Each row below holds a small network's activations on one record, seen along a few directions.
After each row come some of the record's fields: LUZAD, SAFOP, GITE, RALIZ, BABEK, ROTO, GAMA.
Not every record has every field; a missing one is left out.
The largest differences between rows may come from other fields.
(in the rows, 500 means zero)
Random noise pushes rows far along 9 fixed directions. That doesn't count. These rows show it; they differ only by the noise:
[493 485 510 554 529 475 498 465 600 504 573 482 466 493 523 512 434 609
 299 320 536 492 667 425 496 385 474 525]
[503 643 582 351 621 530 513 632 645 395 680 634 381 362 778 470 569 595
 437 319 676 539 606 455 568 455 442 393]
[605 496 596 620 614 455 348 531 402 501 323 444 395 717 499 477 530 494
 441 451 451 483 443 475 244 451 601 383]
[530 408 392 523 533 463 618 388 407 555 527 370 653 478 387 591 496 318
 510 619 425 592 582 448 569 471 539 728]
[616 391 681 357 523 476 588 423 417 462 311 219 448 463 402 570 402 335
 558 466 809 414 419 321 291 479 374 607]
[525 413 396 405 485 549 723 431 562 534 516 388 634 339 520 572 383 455
 540 519 648 496 657 411 630 462 362 669]
[527 327 301 628 491 517 592 448 450 539 532 505 578 547 430 506 511 424
 330 364 394 470 635 316 454 331 653 604]
[582 524 617 499 622 599 529 554 396 487 645 495 357 505 639 527 584 351
 634 638 523 641 588 431 604 621 542 589]
[490 385 241 502 486 535 598 530 397 594 635 643 437 270 424 250 583 358
 474 259 435 658 652 415 392 540 555 617]
[494 541 382 433 564 553 631 537 582 486 645 578 599 391 668 541 537 512
 487 504 515 558 660 461 697 421 503 525]
[528 672 834 538 665 462 308 540 552 503 720 476 140 458 625 437 468 582
 501 456 581 744 668 637 522 776 321 580]

[464 549 463 437 555 378 460 509 521 457 572 542 563 438 489 527 568 437
 470 458 443 560 438 611 464 546 501 584] => LUZAD: supit / SAFOP: soru / GAMA: sipe
[502 561 791 276 573 398 482 487 541 332 738 426 320 328 515 563 554 382
 369 275 785 527 478 368 448 493 410 625] => LUZAD: supit / SAFOP: tam / GITE: kul / RALIZ: daga / GAMA: sipe
[574 482 442 621 513 642 557 593 536 494 502 570 569 700 739 590 519 598
 486 658 429 376 571 397 685 318 654 309] => LUZAD: lek / SAFOP: tam / GITE: disom / RALIZ: daga / BABEK: dogit / ROTO: kifa / GAMA: pud
[431 643 690 438 569 427 417 436 542 478 656 489 389 371 450 473 517 563
 345 392 490 664 607 537 521 493 469 566] => LUZAD: lek / SAFOP: tam / GITE: digo / RALIZ: daga / BABEK: sebal / ROTO: kevo / GAMA: sipe
[562 487 313 603 642 329 416 614 683 341 590 582 672 726 683 685 538 519
 381 400 455 419 512 580 541 482 504 538] => LUZAD: supit / SAFOP: soru / BABEK: dogit / ROTO: fopam / GAMA: pud
[514 519 341 610 595 285 340 540 694 406 543 549 595 601 523 551 440 594
 412 300 468 514 533 716 447 661 334 612] => LUZAD: supit / SAFOP: soru / BABEK: vud / ROTO: fopam / GAMA: pud
[534 631 542 546 530 688 474 546 527 599 274 552 429 503 648 393 406 729
 681 624 447 550 584 649 540 615 414 316] => LUZAD: lek / SAFOP: tam / GITE: ditip / RALIZ: sos / BABEK: sebal / ROTO: kifa / GAMA: sipe
[526 538 388 323 534 630 636 536 442 484 459 575 538 281 551 404 553 415
 715 495 575 613 536 487 549 591 433 521] => LUZAD: supit / SAFOP: tam / GITE: ditip / RALIZ: daga / BABEK: sebal / ROTO: kifa / GAMA: pud
[523 653 589 534 487 825 485 632 443 710 339 630 237 407 684 198 436 729
 832 672 528 622 651 602 542 688 387 168] => LUZAD: lek / SAFOP: tam / GITE: kul / RALIZ: vapa / BABEK: tiv / ROTO: kifa / GAMA: sipe
[590 492 456 483 572 481 546 513 428 448 448 421 696 660 545 665 568 369
 568 727 472 459 441 450 594 368 598 457] => LUZAD: supit / SAFOP: tam / GITE: digo / RALIZ: daga / GAMA: sipe
[517 318 347 585 430 397 510 441 434 568 401 439 561 536 316 428 465 427
 347 325 463 413 474 412 244 382 562 545] => LUZAD: lek / SAFOP: tam / GITE: kul / RALIZ: daga / BABEK: vud / ROTO: fopam / GAMA: sipe
[487 477 389 600 424 690 575 450 546 624 388 496 564 524 480 448 352 708
 525 523 521 467 745 417 626 373 424 341] => LUZAD: supit / SAFOP: tam / GITE: kul / RALIZ: daga / BABEK: tiv / ROTO: kifa / GAMA: pud
[514 359 257 690 447 493 416 623 360 593 531 734 350 557 435 204 642 424
 411 260 292 517 478 445 229 483 723 384] => LUZAD: lek / SAFOP: zas / BABEK: dogit / ROTO: kifa / GAMA: pud
[549 559 384 525 575 579 506 621 835 418 488 649 508 486 849 511 340 852
 429 240 614 400 717 603 593 551 273 423] => LUZAD: supit / SAFOP: tam / GITE: ditip / RALIZ: daga / GAMA: pud
[556 731 614 569 732 410 161 652 298 350 493 668 399 811 542 446 854 404
 515 538 298 645 301 542 347 465 799 184] => LUZAD: supit / SAFOP: tam / GITE: disom / RALIZ: daga / BABEK: vud / ROTO: fopam / GAMA: pud
[646 536 879 540 601 686 445 461 322 468 426 275 263 692 497 587 464 429
 700 747 682 566 570 311 574 579 453 465] => LUZAD: supit / SAFOP: tam / GITE: disom / RALIZ: daga / GAMA: pud
[525 585 580 569 580 461 351 518 611 500 463 473 413 570 534 482 387 665
 510 440 543 571 619 649 483 649 304 482] => LUZAD: supit / SAFOP: soru / BABEK: tiv / ROTO: kevo / GAMA: pud
[512 432 590 638 501 541 479 516 573 447 769 519 338 596 585 582 477 517
 363 409 547 474 670 346 632 505 519 595] => LUZAD: supit / SAFOP: tam / GITE: digo / RALIZ: sos / BABEK: dogit / ROTO: fopam / GAMA: sipe
[517 483 823 635 547 392 325 397 338 504 544 336 314 682 324 579 539 364
 379 603 364 577 418 480 368 548 656 653] => LUZAD: lek / SAFOP: soru / BABEK: sebal / ROTO: fopam / GAMA: pud
[538 369 471 404 476 339 519 405 436 436 316 353 587 464 298 531 486 351
 381 294 572 393 307 414 188 407 516 623] => LUZAD: supit / SAFOP: tam / GITE: ditip / RALIZ: daga / BABEK: tiv / ROTO: fopam / GAMA: sipe
[467 584 484 439 579 407 477 452 484 434 601 536 589 420 458 546 605 423
 417 469 357 630 490 560 538 490 589 629] => LUZAD: supit / SAFOP: tam / GITE: disom / RALIZ: daga / BABEK: sebal / ROTO: kevo / GAMA: sipe
[570 399 336 579 515 441 463 560 454 508 524 557 477 518 491 407 519 405
 535 391 453 534 486 557 380 641 475 583] => LUZAD: supit / SAFOP: tam / GITE: ditip / RALIZ: daga / BABEK: vud / ROTO: kifa / GAMA: sipe
[572 569 713 409 605 468 528 479 705 405 416 308 545 553 697 755 326 623
 510 582 726 391 530 558 593 531 277 577] => LUZAD: lek / SAFOP: soru / GAMA: sipe
[549 467 540 602 453 588 500 497 433 609 290 423 503 644 506 527 407 518
 708 807 416 454 432 611 513 613 484 450] => LUZAD: lek / SAFOP: zas / GAMA: pud
[525 377 546 495 413 566 618 334 453 499 363 234 636 583 300 671 350 437
 585 662 670 403 535 310 604 419 396 601] => LUZAD: supit / SAFOP: soru / BABEK: dogit / ROTO: fopam / GAMA: pud
[423 558 625 384 443 509 543 485 550 505 707 511 379 300 494 435 500 526
 428 420 636 548 578 433 591 462 435 493] => LUZAD: lek / SAFOP: tam / GITE: digo / RALIZ: sos / GAMA: pud
[494 406 504 620 418 606 487 460 398 628 559 513 319 425 389 352 435 472
 588 495 415 616 601 527 485 737 460 654] => LUZAD: supit / SAFOP: soru / BABEK: tiv / ROTO: ful / GAMA: sipe
[508 366 416 663 375 695 611 448 497 615 406 465 561 645 486 530 375 626
 503 625 470 365 661 329 634 330 545 397] => LUZAD: lek / SAFOP: soru / BABEK: dogit / ROTO: kevo / GAMA: sipe
[514 444 311 518 576 222 451 433 573 407 354 452 778 594 380 608 523 474
 173 246 361 401 407 524 251 254 624 577] => LUZAD: lek / SAFOP: tam / GITE: digo / RALIZ: daga / BABEK: sebal / ROTO: fopam / GAMA: sipe
[517 521 539 459 541 445 458 601 469 422 544 561 498 593 598 541 641 424
 467 532 492 433 349 456 451 401 652 376] => LUZAD: lek / SAFOP: soru / BABEK: dogit / ROTO: kevo / GAMA: pud
[579 449 368 594 524 589 559 587 567 587 535 564 458 463 686 432 399 553
 627 551 457 558 671 627 587 710 378 583] => LUZAD: lek / SAFOP: tam / GITE: digo / RALIZ: sos / GAMA: pud
[523 477 605 342 421 508 619 355 367 567 194 255 644 430 332 553 428 416
 619 722 573 424 309 475 414 398 486 489] => LUZAD: lek / SAFOP: tam / GITE: ditip / RALIZ: daga / GAMA: pud
[570 395 468 608 470 646 565 549 360 514 517 491 526 718 535 579 566 376
 629 758 478 430 506 313 640 400 663 393] => LUZAD: supit / SAFOP: soru / BABEK: dogit / ROTO: kifa / GAMA: sipe
[533 563 621 423 512 554 417 690 480 470 526 634 228 434 660 313 574 504
 641 431 632 512 386 535 369 674 454 332] => LUZAD: lek / SAFOP: zas / BABEK: dogit / ROTO: fopam / GAMA: pud
[444 721 598 381 604 410 419 528 580 386 529 554 591 502 587 577 614 584
 431 534 477 531 414 588 576 387 555 366] => LUZAD: lek / SAFOP: soru / GAMA: sipe
[373 516 255 495 407 367 503 409 478 598 548 536 705 396 218 380 532 485
 424 453 393 606 557 553 525 368 497 455] => LUZAD: supit / SAFOP: tam / GITE: digo / RALIZ: bub / BABEK: vud / ROTO: fopam / GAMA: pud
[557 335 396 569 491 515 544 549 554 400 478 535 552 664 586 607 501 491
 344 337 524 281 484 331 420 347 615 501] => LUZAD: supit / SAFOP: soru / GAMA: sipe
[567 505 392 547 587 524 544 525 391 618 514 520 553 450 580 466 538 370
 682 734 284 685 548 687 561 705 537 657] => LUZAD: lek / SAFOP: tam / GITE: kul / RALIZ: daga / GAMA: pud

Which values does each new row have?
[606 436 432 474 593 499 604 542 564 431 483 490 582 500 710 620 489 459
 451 470 477 437 507 495 510 495 534 652] => LUZAD: lek / SAFOP: tam / GITE: ditip / RALIZ: daga / GAMA: pud
[514 444 599 542 501 552 522 418 449 472 577 431 452 505 446 605 478 406
 516 544 476 527 533 440 562 596 520 718] => LUZAD: supit / SAFOP: soru / BABEK: sebal / ROTO: kifa / GAMA: sipe
[441 573 530 670 447 467 390 340 419 665 330 361 671 705 287 590 411 597
 603 890 271 552 476 699 612 483 497 414] => LUZAD: supit / SAFOP: soru / GAMA: sipe
[515 406 731 501 463 477 545 446 588 449 656 331 378 539 528 663 386 495
 371 471 733 377 557 325 564 443 413 626] => LUZAD: lek / SAFOP: soru / BABEK: dogit / ROTO: kifa / GAMA: pud
[434 725 562 144 499 448 556 535 488 563 294 486 611 212 536 393 538 523
 749 707 597 580 263 758 462 536 363 304] => LUZAD: lek / SAFOP: soru / GAMA: pud
[479 360 385 579 449 497 551 468 447 480 620 555 557 559 442 566 568 378
 402 465 370 450 492 399 523 436 662 635] => LUZAD: supit / SAFOP: soru / GAMA: sipe
[601 395 631 506 558 574 579 551 443 410 652 481 395 576 683 644 577 331
 447 526 541 419 496 283 528 451 666 619] => LUZAD: lek / SAFOP: tam / GITE: kul / RALIZ: daga / BABEK: tiv / ROTO: fopam / GAMA: pud
[609 542 473 443 618 578 542 619 506 448 405 533 493 527 703 501 530 481
 640 540 584 497 515 494 496 539 472 416] => LUZAD: lek / SAFOP: tam / GITE: digo / RALIZ: sos / GAMA: sipe
[439 519 641 371 436 376 487 343 462 516 517 324 509 366 214 472 449 468
 355 403 628 546 510 422 428 349 415 526] => LUZAD: supit / SAFOP: tam / GITE: digo / RALIZ: daga / GAMA: sipe
[431 384 441 593 426 525 556 498 668 488 868 605 374 405 563 476 438 593
 232 185 578 468 779 331 612 450 457 637] => LUZAD: lek / SAFOP: tam / GITE: kul / RALIZ: daga / BABEK: vud / ROTO: fopam / GAMA: sipe
[436 594 321 224 557 352 594 559 574 360 565 608 771 306 549 568 657 367
 521 460 529 520 348 582 540 424 515 526] => LUZAD: supit / SAFOP: soru / BABEK: sebal / ROTO: fopam / GAMA: sipe
[521 532 592 483 496 493 432 453 515 475 250 366 488 593 375 498 401 611
 501 440 659 416 462 450 377 417 383 349] => LUZAD: supit / SAFOP: zas / GAMA: pud
[477 534 428 633 520 484 370 507 580 560 532 570 421 507 448 375 409 648
 494 369 439 625 684 660 486 675 347 514] => LUZAD: supit / SAFOP: soru / GAMA: pud
[544 338 387 469 432 592 657 395 374 545 390 369 551 412 282 465 432 326
 611 467 617 503 578 315 450 508 437 644] => LUZAD: supit / SAFOP: tam / GITE: digo / RALIZ: sos / GAMA: pud
[546 506 429 656 571 612 384 580 582 478 412 662 353 577 622 398 447 684
 520 256 456 494 619 560 374 669 432 458] => LUZAD: supit / SAFOP: soru / GAMA: pud
[639 424 337 582 597 522 543 503 435 463 238 398 766 778 547 692 497 411
 622 697 452 383 447 466 487 410 569 460] => LUZAD: supit / SAFOP: tam / GITE: kul / RALIZ: daga / GAMA: pud
[503 378 453 498 419 605 555 488 452 505 466 544 424 431 445 412 483 486
 458 321 516 435 517 373 388 498 542 547] => LUZAD: supit / SAFOP: soru / GAMA: sipe
[488 495 511 632 579 296 387 399 552 505 755 398 502 508 385 603 429 428
 457 542 371 724 625 714 628 791 343 908] => LUZAD: supit / SAFOP: soru / BABEK: dogit / ROTO: kevo / GAMA: sipe
[458 550 595 358 428 564 564 538 573 489 615 495 435 379 539 466 461 552
 578 518 764 481 559 420 648 468 347 370] => LUZAD: supit / SAFOP: soru / BABEK: dogit / ROTO: kifa / GAMA: sipe
